A small network was trained on invented records. Each row is its activation on one of them, seen along a few directions.
After each row come some of the record's fields: Repok, Ratu, Luzo, Vofe, Kep.
Not every record has every field; a missing one is left out.
Other fields move the rows too, some of them a lot.
Strong random noise was added to every row along 2 fixed directions; ignore it. To show where, here is one row again and again, with new noise each time:
[ -20  186  173 -245  -16   14  131   99 -169  201  -89 -223  217  138
   69  -85   79  174  166 -371 -134  -50 -324  -76]
[ 210  288  170  -50  284  259  307 -123  162  -92  286  121  226  -83
  155 -124  277  -48    3 -266  161  127 -455 -372]
[-180  527  280 -432 -120 -193  247  346 -409  202 -270 -267  238  378
  -25 -247 -106  302  271 -586 -427 -189 -550   64]
[ 270 -133   55   56  248  362   94 -280  258   53  297   -1  199 -234
  213   71  378  -77  -30  -85  332  190 -144 -376]

[ -78 -192  143 -239  -86  -95 -167   70 -384  512 -536 -368   89  307
 -228  176   24  445  151  -81 -218  -77   47  232] | Repok: l2 / Ratu: c8 / Luzo: p6 / Vofe: w3 / Kep: g2
[  23  244   15 -113   12 -174    6  196 -187    2 -389   99 -105  322
 -251  -15 -177  159  -20  204 -230  -68 -110  124] | Repok: l3 / Ratu: c8 / Luzo: p5 / Vofe: w3 / Kep: g3
[ -25 -128   21   24  -31   83    1  -99   48   45  169 -109  107 -148
   91   13   49  -27   22 -175  102   73   40  -49] | Repok: l2 / Ratu: c8 / Luzo: p1 / Vofe: w2 / Kep: g2
[  79   71  187 -201   81   76   91   -6 -156  265 -187 -157  193  146
  -56   20  155  255  113 -218  -60    8 -246  -70] | Repok: l2 / Ratu: c8 / Luzo: p6 / Vofe: w1 / Kep: g2
[-154  373  113   40   59 -155  160  123 -174 -251  -90  262 -101  134
 -261 -159 -223  -22  -37  -66 -143  -19  -74  188] | Repok: l3 / Ratu: c12 / Luzo: p2 / Vofe: w1 / Kep: g4
[ 332 -265 -127  -15   98  133 -152  -91  117  172 -204   42  -59    5
   -8  254  190   41  -82  488  125   77  107 -189] | Repok: l1 / Ratu: c8 / Luzo: p3 / Vofe: w1 / Kep: g3
[  44 -460   25  242   64  270 -121 -286  -54  125   70  -34  -44 -152
 -187  222  164    6  -36  -22  329  112  367  164] | Repok: l2 / Ratu: c12 / Luzo: p6 / Vofe: w2
[ 265  270  271  -13  468  299  335 -229   62  -10   90  260  164   47
 -127  -29  310  127  -64 -136  185  182 -425 -229] | Repok: l2 / Ratu: c8 / Luzo: p6 / Vofe: w3 / Kep: g2
[ 253 -816  -45  157  174  318 -353 -393  -26  469 -277 -159  -79  -67
 -183  532  319  207  -82  431  344  163  558  109] | Repok: l2 / Ratu: c12 / Luzo: p6 / Vofe: w3 / Kep: g3
[-105 -108  245  214  203  158   56 -263 -178   20  -22  122    5   42
 -449   82  124  185  -80 -179  158  115  124  222] | Repok: l2 / Ratu: c8 / Luzo: p1 / Vofe: w3
[  44 -223 -119   14  -15  -15 -206  -29  109   98  -55 -113  -15  -60
   76  121   19   -2  -16  194   40   30  152  -53] | Repok: l3 / Ratu: c12 / Luzo: p5 / Vofe: w3 / Kep: g2
[  62  172  101  166  248  272  300 -218  239 -282  521  228   90 -253
  154 -135  177 -244  -80 -268  284  134 -195 -225] | Repok: l2 / Ratu: c12 / Luzo: p1 / Vofe: w2 / Kep: g2
[  57 -105    7  447  251  161    4 -260  113 -322  221  409 -209 -127
 -321  101   13 -136 -282  246  318  150  301  151] | Repok: l3 / Ratu: c12 / Luzo: p2 / Vofe: w3
[-175 -190  -17  133  -93   71   19 -117   36  -65  278  -69    5 -229
   93  -12  -22 -159  -13 -210  134   22  205   70] | Repok: l2 / Ratu: c12 / Luzo: p1 / Vofe: w2 / Kep: g2
[  35  534  -46  117  148 -100  236  111  225 -503  237  462 -178   12
   39 -231 -154 -264 -170  176  -54  -17 -248 -101] | Repok: l3 / Ratu: c12 / Luzo: p5 / Vofe: w3 / Kep: g2
[-274  192   40   38 -150 -198   38  166 -172 -109  -30    7 -107  127
  -87 -119 -229  -21   -1 -125 -184 -140   66  256] | Repok: l2 / Ratu: c12 / Luzo: p2 / Vofe: w1 / Kep: g2
[ -97 -376 -122  177 -139    2 -275  -79  -40   -1    6  -89 -146  -98
  -34  137  -58  -87   18  109  101    0  444  212] | Repok: l3 / Ratu: c12 / Luzo: p5 / Vofe: w2
[ -74 -207  122  447  211  282   82 -389   99 -218  372  258  -63 -237
 -227   65  176 -145 -193 -115  393  157  287   98] | Repok: l2 / Ratu: c12 / Luzo: p1 / Vofe: w1
[ 201  274  -99  131  223    3   79   22  221 -358   78  418 -212   42
  -21  -21  -31 -182 -203  422   42   44  -91 -146] | Repok: l3 / Ratu: c12 / Luzo: p5 / Vofe: w3 / Kep: g3
[ -28  320  -67 -150  -91  -64  193  175  141 -163  238    6   63  -65
  332 -233  -86 -213   82 -183 -107  -89 -322 -192] | Repok: l1 / Ratu: c12 / Luzo: p4 / Vofe: w2 / Kep: g2
[  38 -267  -35  323  155  143  -71 -271  151 -116  162  209 -158 -170
 -105  165  103 -121 -203  257  258  109  339   70] | Repok: l2 / Ratu: c12 / Luzo: p1 / Vofe: w3 / Kep: g2
[  49  192  108 -172   19   30  176   44  -18   40   63  -64  166   10
  112  -94   63   47   83 -259  -62    0 -306 -155] | Repok: l2 / Ratu: c8 / Luzo: p6 / Vofe: w2 / Kep: g2
[   5  495  407  198  485  231  470 -241  -75 -336  223  502   66   80
 -450 -189  156   92 -140 -355  167  171 -382   17] | Repok: l2 / Ratu: c8 / Luzo: p1 / Vofe: w3
[-123 -331  -14   10 -171 -123 -228    6 -228  290 -335 -181 -131  117
 -176  210  -80  180   15  169 -106 -109  379  348] | Repok: l2 / Ratu: c12 / Luzo: p6 / Vofe: w3 / Kep: g2
[-208  194  122 -211 -175 -216   51  236 -316  127 -239 -177   17  246
  -64  -76 -136  180  133 -239 -322 -193 -115  193] | Repok: l2 / Ratu: c12 / Luzo: p6 / Vofe: w1 / Kep: g2
[-324  219  -58  -26 -342 -194   17  251  -81 -276  256 -122   64  -96
  159 -325 -282 -205  152 -456 -132  -66  -36   45] | Repok: l1 / Ratu: c12
[-324  138   42 -332 -394 -340 -105  389 -376  271 -330 -461   97  286
   38 -114 -267  232  243 -338 -440 -228  -87  216] | Repok: l3 / Ratu: c8 / Luzo: p2 / Vofe: w2 / Kep: g2
[  28  385    6 -137   31 -123  182  168   28 -136  -37  160    1  115
   30 -178 -108  -21   19   19 -179  -75 -324  -71] | Repok: l1 / Ratu: c12 / Luzo: p4 / Vofe: w3 / Kep: g2
[  39  391   55 -262  -46 -229  114  318 -227   19 -387   90  -57  316
 -153  -75 -165  147   71  114 -345 -185 -271   68] | Repok: l1 / Ratu: c12 / Luzo: p3 / Vofe: w1 / Kep: g3
[ 173  -96  -84 -119   64  -21 -149   35   32  145 -237  -59  -24  119
   56  135   67   91    9  301  -66    0  -15 -102] | Repok: l1 / Ratu: c12 / Luzo: p4 / Vofe: w3 / Kep: g4
[-147 -160  -22  152  -59  -96 -245   37 -233   59 -291    1 -219  148
 -380  121 -202  108   -1  153  -22  -25  372  428] | Repok: l3 / Ratu: c12 / Luzo: p5 / Vofe: w3
[-415   96   -5 -292 -505 -531 -193  459 -490  245 -545 -363  -62  369
 -186  -66 -463  298  186 -112 -579 -289  120  458] | Repok: l3 / Ratu: c8 / Luzo: p2 / Vofe: w1 / Kep: g2
[ -49  273  -32   12   22 -112   91  107   69 -205   78  159  -90   44
   35 -132 -144  -99  -45   49  -95  -49 -120   18] | Repok: l3 / Ratu: c12 / Luzo: p5 / Vofe: w3 / Kep: g2
[  42 -574   26  538  260  351 -125 -547  162  -95  256  249 -156 -311
 -294  298  273 -103 -272  225  518  228  571  122] | Repok: l2 / Ratu: c12 / Luzo: p1 / Vofe: w3
[ 281  244   52 -131  213    0   78   78  -50   41 -334  231  -55  270
 -195   66   86  168  -67  358 -101    8 -250 -122] | Repok: l1 / Ratu: c8 / Luzo: p3 / Vofe: w3 / Kep: g3
[  22  174  -90 -219 -128 -114   46  207   93  -36   65 -116   91  -14
  304 -119  -34  -89   82  -54 -167  -98 -261 -241] | Repok: l1 / Ratu: c12 / Luzo: p4 / Vofe: w2 / Kep: g2

Here are new rows. What are their fields?
[ -83 -493 -185  -45 -315  -72 -384   36  -10  319 -114 -462   34  -82
  211  187  -13   32   88   85  -19  -47  364   36] | Repok: l3 / Ratu: c8 / Luzo: p2 / Vofe: w2 / Kep: g2
[-194  285 -120    7 -223 -264   22  259   33 -237   68   49 -140   43
  125 -196 -319 -193    3    4 -210 -165   -9  118] | Repok: l3 / Ratu: c12 / Luzo: p5 / Vofe: w1 / Kep: g2
[ 151  -21  136   26  269  202  119 -202   38   63   37  103   65  -15
  -69   77  222   91  -50  -13  150  105 -104  -90] | Repok: l2 / Ratu: c12 / Luzo: p6 / Vofe: w3 / Kep: g2
[-117   95   -4  124    3  -98   12   25  -19 -161   31  150 -136   35
 -101  -37 -129  -46  -98   88  -43  -26  110  152] | Repok: l3 / Ratu: c12 / Luzo: p2 / Vofe: w3 / Kep: g2
[  18  335 -106 -142 -113 -116  121  220  182 -163  203    5   36  -33
  370 -209 -105 -212   71  -76 -142 -113 -295 -199] | Repok: l1 / Ratu: c12 / Luzo: p4 / Vofe: w2 / Kep: g2
[-173 -133  168   93   17  -99 -108  -40 -389  104 -411   63 -138  213
 -536  148  -66  253  -22   60 -103  -25  292  413] | Repok: l2 / Ratu: c12 / Luzo: p1 / Vofe: w3
[-156  166   12 -176 -131 -204   14  199 -171   63 -212 -111    5  173
  -55 -106 -211  123  103 -102 -252 -114 -107  154] | Repok: l3 / Ratu: c12 / Luzo: p5 / Vofe: w3 / Kep: g2
[-126 -319 -165  254 -142  -37 -163 -110  108 -119  138   49 -174 -228
  -11   94 -130 -182 -126  211  126   21  465  166] | Repok: l3 / Ratu: c12 / Luzo: p2 / Vofe: w1 / Kep: g2
[-187  470  134 -325 -162 -237  195  346 -247   -1 -116 -148   98  252
   82 -237 -158  107  178 -387 -390 -212 -405   16] | Repok: l2 / Ratu: c12 / Luzo: p6 / Vofe: w2 / Kep: g2
[  95  -54 -103  -90   -4 -104 -184  118  -57   89 -311  -40 -123  196
  -55  136  -53  111  -17  342 -135  -46   70   20] | Repok: l3 / Ratu: c12 / Luzo: p5 / Vofe: w3 / Kep: g3
[-324  126  -51  -42 -312 -331  -92  289 -199  -46 -127 -129 -136  155
  -12  -94 -326   -7   46  -62 -306 -216  145  288] | Repok: l3 / Ratu: c12 / Luzo: p2 / Vofe: w1 / Kep: g2
[ 201 -214    5   99  208  182  -41 -224  129   44   17  122  -55  -86
  -30  195  250   17 -113  265  185   94  106 -119] | Repok: l2 / Ratu: c12 / Luzo: p6 / Vofe: w3 / Kep: g2
[-277  143  186  -63  -54 -158   68  108 -373   85 -250  -54  -46  260
 -293  -52 -161  220   61 -229 -226 -120   11  364] | Repok: l2 / Ratu: c12 / Luzo: p1 / Vofe: w3 / Kep: g2
[-139   32 -108  201  -95  -94    8   11  113 -283  215  167 -168 -137
   32  -65 -174 -234 -127  101   28  -27  203   94] | Repok: l3 / Ratu: c12 / Luzo: p2 / Vofe: w1 / Kep: g2
[-377 -157 -104  -13 -396 -322 -203  208 -247   60 -205 -213 -167   72
  -91   13 -349   29   45    6 -258 -189  377  393] | Repok: l3 / Ratu: c12 / Luzo: p2 / Vofe: w1 / Kep: g2
[ 166 -612 -243  118   -6  129 -374 -212  258  188    3 -185  -48 -212
  185  306  169  -48  -77  413  227  111  403 -134] | Repok: l3 / Ratu: c12 / Luzo: p5 / Vofe: w3 / Kep: g2
[-228  -25  174  -81  -45  -90  -10   36 -359  219 -279 -160    6  216
 -267   29  -89  276   96 -222 -163  -82   71  346] | Repok: l2 / Ratu: c12 / Luzo: p1 / Vofe: w3 / Kep: g2
[ -10   18 -119    0 -100 -136  -64   91   83 -136   25   52  -82  -59
   84   -9 -108  -79  -51  187  -89  -34   78  -40] | Repok: l3 / Ratu: c12 / Luzo: p2 / Vofe: w1 / Kep: g2
